Each row below holds a small network's activations on one input, seen along a few directions.
In each table, some parts of the input vary, and every possible input appears once, in random order.
A made-up example of a description, with smaller parts first: one of 6 places along a line, together with either a single point or one of 9 places around a ring or (one of 2 separate values, together with one of 8 places around a ring).
Shared parts are said once, and a part with two or three values counts as separate values.

Other details of the inputs vary at random and push rows far along two fixed directions, the same in every table; ignore that.

A family of inputs:
R1: [-32  -5 -21 -35  26   5   4 -36  27  31 -10]
R2: [ -3  -2   6   0 -15  -6   2  -9  -4   5   2]
R3: [-25 -15 -31 -27  41  17   4 -17  34  16 -17]
R4: [-12  35 -11  34 -17  10   1  31   1  16  10]
R5: [ -2   0  19  18 -13  -5 -10  11  -7  -3  -2]
R6: [ 25 -29  19 -13 -17 -17  10 -22 -17 -21  -3]
R7: [-19   1 -32 -32  42  14  10 -23  29  21 -13]
R8: [  6  -4 -10   4  -8   4   9   4   0  -5   0]
R9: [13 17  1 16 -9 -1 11 14 -8 -4  4]
R10: [ -6 -10   9   4 -12  -2  -5  -5  -2  -1  -3]
R11: [ 31 -27  14 -29  -4 -18  -9 -13 -21 -26  38]
R12: [ 30 -16  26 -15  -5 -20  11 -23 -19 -19  -5]
R13: [ 34 -30   6  -7  -7  -7  17 -11 -12 -33  -5]
R14: [ 0  6 12 -1 -6 -8  3 -8 -5  6  0]
R15: [-11  28  -5  36  -5  13 -14  41   1  11  -1]
R16: [ 24 -31  24 -11 -12 -15   3 -19 -12 -27  -8]
R17: [-24  -4 -30 -33  47  12   3 -16  28  15 -19]
R18: [-23  -6 -28 -15  25  19   0  -8  30  12 -12]
R19: [ -2  10  20  13  -7 -10 -10  12 -12  -4  -4]
R20: [ 42 -23  -3 -22   3 -12  -1  -9 -18 -35  36]
R21: [  1  13  21  13  -9  -5  -6   8 -13   1  -1]
R22: [-22  26  11  33 -12   5 -25  31  -2  19  -2]
R23: [-14  30 -13  35 -20  12   0  31   2  15  10]
R24: [-11  37  -3  34  -4  13  -6  36  -2  12   3]
Description of these inputs: one of 2 separate values, together with either a single point or one of 11 places around a ring.
The inputs of R15 and R22 match in every part but the choice among 2 separate values. If R13 is changed in the same way as R15 into R22, which row does it become?
Answer: R10
Which other rows does R8 become when the choice among 2 separate values takes its other values? List them by row number.
Answer: R6
Which other rows does R5 become when the choice among 2 separate values takes its other values? List them by row number.
Answer: R3

A family of inputs:
R25: [ -4  -2  -2   2   9   3  -9   9   3   2 -10]
R26: [ 2  8 -1 -1  8  3  1  4 -1 11 -9]
R27: [ 39   4  23  31 -33 -17  14  19 -29 -28  -2]
R28: [-15   7  -8  -2  -3  -4   5  -2   0  -2  -1]
R29: [-15  -1  -1  -2   3  -4  -8   3   2  -3   2]
R30: [-9 -7 -2  4 -5  7 -5 -1  9  3  1]
R31: [ -3  -3   3  -1   0   7 -13  -2   4  10   3]
R32: [ -3  -5   0  -2  -1   3 -14   1   1  12   1]
R33: [  1   8  -2  -1   5   2   6   4   1  11 -10]
R34: [ -7  -3  -5   4   5   3  -1   8   6  -1 -11]
R35: [-16   2  -4  -1  -1  -5   2   2   4  -3   1]
R36: [ 34  -8  33  27 -35 -10  -8  16 -28 -26  12]
R37: [-1  7 -6  4  6  2  8  2  0  9 -9]
R38: [-11   9  -6   0  -2  -8   6  -4   3   3   0]
R39: [ 41 -54   6 -60  14 -17  26 -57  -6 -17 -14]
R40: [-14   8  -5   0  -2   0   5  -4   3  -4   2]
R41: [ 0  3  2  2 12  7 -9  5  4  3 -7]
R42: [  8   8 -31 -10  14   6  -2  13   1 -10  40]
R43: [ -7  -8  -1   0  -2   4 -13   2   3   9   0]
R44: [-7 13  4 -4  3 -2  3 -4  2  7  4]
R45: [-4  2 -6  4 -8  4  5 -7  8  8  1]
R46: [ -9 -10  -3   1  -5   4  -9   2   4   6   0]
R47: [-1  8 -6  7  4  4 10 -1  8  2 -9]
R48: [ 3 10  2  1 10  6  2  1  2  9 -7]
R49: [-7 10  5 -4  7 -2 -8 -3  1  5  5]
R50: [ 25  -1  34  25 -29 -18  -3  18 -29 -37  13]
R51: [ 33   6  34  20 -29 -23  -4  17 -36 -25  11]
R52: [ 0  4  2 -1 -2  7 -3 -5  2 15  3]
R53: [ 45 -49  10 -55  32 -13  20 -51  -4 -28 -21]
R54: [-6 -1 -2  6  7  7  0  6  9 -4 -9]
R55: [-1  1  3 -1 -1  6 -9 -4  3 13  3]
R56: [ -1   1  -1   0  10   3  -9   8   1   6 -10]
R57: [-6 -2 -1  5  9  8 -4  6  7 -3 -7]
R58: [ -6  -4  -4   4   7   4  -4   9   4  -1 -10]
R59: [-7 11  2 -6  4 -6 -2 -2 -3 10  2]
R60: [-6 12  5 -4  6 -2 -2 -4  0  7  5]
R61: [ 31 -11  27  28 -41 -14   0  19 -29 -27   8]
R62: [-16   0  -2  -1   1  -5  -4   3   3  -3   0]
R63: [-10   9  -3  -2   2  -6   5  -3  -2   7   2]
R64: [-8 11  1 -6  1 -6  3 -1 -1 10  2]
R65: [ -4   1  -9   3 -10   1   5  -5   6  11  -1]
R66: [-4  1 -5  1 -6  2  4 -4  0 15  1]
R67: [-8 -8  0  3 -3  8 -8  0  7  3  3]
R68: [-13   0   1  -3   6  -5 -12   3   0   0   2]
R69: [-10   4   2  -5   7  -5 -12   2  -2   4   2]
R70: [-9 11  0  0  4 -2  5 -6  1  5  5]
R71: [ 0  8 -3  5  7  6  9  0  3  6 -7]
R72: [ 17   5 -34  -5  18  14   1  19   4  -9  28]
R73: [ 14   0 -34  -7   6  14  -3  12   4  -2  38]
R74: [-1  4  1 -1 -5  6  2 -5  4 15  3]
R75: [-6  1 -4  6  4  7  5  5  9 -3 -8]
R76: [-12   2   4  -1   7  -1 -11   0   3  -2   5]
R77: [-9 -5 -4  4 -7  7  1 -2  9  3  2]
R78: [ -5   6  -8   5   2   8   8   1   6  -3 -10]
R79: [ 34   2  20  29 -34 -13  13  21 -31 -32  -4]
R80: [-1  2 -1 -3 -4  3 -3 -3 -1 18  1]
R81: [ 2 10  1  1  7  6  6  2  4  9 -7]
R82: [-3  0  1  4 11  7 -8  6  5  0 -7]
R83: [ -7  -1  -7   4   3   3   5   7   6  -1 -11]
R84: [ -8   0  -7   3 -10   8   4  -5   6   4   0]
R85: [  1   5  -1  -1   9   2  -5   6   0   9 -10]
R86: [-3  2 -2  3 -4  6  4 -7  3 13  3]
R87: [-10  -7  -7   2  -9   3   1   1   6   5  -1]
R88: [ -9   6   6  -3   8  -2 -12  -1   1   2   5]
R89: [ -2  -1   0  -3  -2   2 -10  -1   0  15   0]
R90: [-10  11  -3   1   0  -4   6  -6   6   0   3]
R91: [ -9  -2 -10   1 -11   4   4  -3   3   6  -3]
R92: [ 27 -52   7 -56  21 -21  27 -55   0 -40 -11]
R93: [-15   2   1   1   3  -1  -3   0   6  -5   3]
Describe the family of inputs behind these rows.
Answer: one of 3 separate values, together with either a single point or (one of 2 separate values, together with one of 11 places around a ring)
The inputs of R93 and R54 match in every part but the choice among 3 separate values. If R28 is changed in the same way as R93 into R54, which row does it become?
Answer: R79
The inputs of R63 and R37 match in every part but the choice among 3 separate values. If R29 is changed in the same way as R63 into R37, which row does it become?
Answer: R58
Which other rows does R37 become when the choice among 2 separate values takes its other values? List them by row number.
Answer: R71

A family of inputs:
R94: [ 10  -1  10   3  -6  -2  -5   2  -7 -16   9]
R95: [16 -8  5  6 -9 -3 -2  4 -6 -7 11]
R96: [-12  -5   2  -6  13   1   3  -8  10   6 -18]
R97: [-32  37  -2  39 -11  12 -16  33   9  23  -4]
R98: [ 16   0   7   7 -13   1   4   0  -9  -6  -6]
R99: [ -5  -9  -7 -10   6   6  -2 -10  13   9   3]
R100: [-20  53  -1  31   0  10 -10  32   3  32  10]
R101: [-10   1 -11  -9   4   1  10 -14  10   3  -5]
R102: [ 3 -6 21  6 -8 -9 -4  1 -9 -7 -5]
R103: [ 10   0  10   7  -2   0   5   6  -7 -17   0]
R104: [ -7  -4 -10 -12  16   5  -8  -7   8  -2   6]
R105: [-35  38  -7  33 -20  10 -15  26   7  24  15]
R106: [ 13  -3  10   4 -15  -1  -4  -3 -10  -4   1]
R107: [ 13   2   6   7  -4   0   3   4  -6 -18   2]
R108: [ -2  -6 -11  -7   9   8   6  -8  14   7  -4]
R109: [  0  -7 -15  -6  12   7   5  -5  13   6  -2]
R110: [-10   0 -16 -13   8  -3  10  -7   6   4  -3]
R111: [ -8   0 -15  -9   8   1   9 -11   9   3  -2]
R112: [  7  -3  14   4  -4  -2  -3   3  -9 -14   8]
R113: [ -5 -10 -12 -14  10   2  -2  -3   8   9   5]
R114: [-16  -4  -3 -12   4  -1   4 -15   8   7   2]
R115: [ 11  -9  13   6 -11  -2   1   3  -6  -5   7]
R116: [ -3  -3 -14 -13  10   5   3  -4   4   9 -10]
R117: [ -2  -7 -15 -11  12   4   6   0  10   7  -3]
R118: [-5 -8 -6 -6 11  8  8 -6 13  8 -6]
R119: [ -9  -6  -2 -12   6   7  -3 -12   5  12  -6]
R120: [  6  -1   4   0 -13 -13   3   2 -13  -9  10]
R121: [  6  -6  12   2  -7 -13  -6   7 -12  -8  -2]
R122: [  9  -3   8   5  -4 -11   2   9 -11 -10  -9]
R123: [ -5  -1 -15 -13  19   4   2   0   7  -3  -2]
R124: [  8  -1   5   4 -14  -9   2  -2 -10 -10  11]
R125: [-12  -6   1 -10   8  -1  -7 -12  10   7  -9]
R126: [ -4  -1 -14  -9  18   7   1  -4  10  -4  -1]
R127: [ 10  -3   5   0  -3  -6  -5   9 -12 -15  11]
R128: [ 11  -3   9  10  -4  -8   1   5  -7 -11  -8]
R129: [ -1  10   2 -18  19  -3  -1 -13   3  16   5]
R130: [  6   1   9   7 -12  -7  13  -1  -8 -10  -1]
R131: [ 13  -2  11   7 -11   1   6   1 -10  -5  -8]
R132: [-11  -7  -3 -10  12  -2  -8  -9   8   6  -6]
R133: [ 15  -4   6   4 -12  -2  -5   0 -12  -5   4]
R134: [ 18  -1   2   7  -9   0   3   3 -10  -7  -4]
R135: [ 13  -4   5   0 -12  -5  -4   5 -15  -4   3]
The inputs of R99 and R108 match in every part but one. If R135 is changed in the same way as R99 into R108, which row does it become?
Answer: R116
The inputs of R101 and R105 match in every part but one. If R131 is changed in the same way as R101 into R105, which row does it become?
Answer: R119
Describe the family of inputs behind these rows.
Answer: one of 2 separate values, together with either a single point or (one of 4 places along a line, together with one of 5 separate values)
Which other rows does R124 become when the place on the line of 4 takes its other values? List them by row number.
Answer: R105, R114, R120
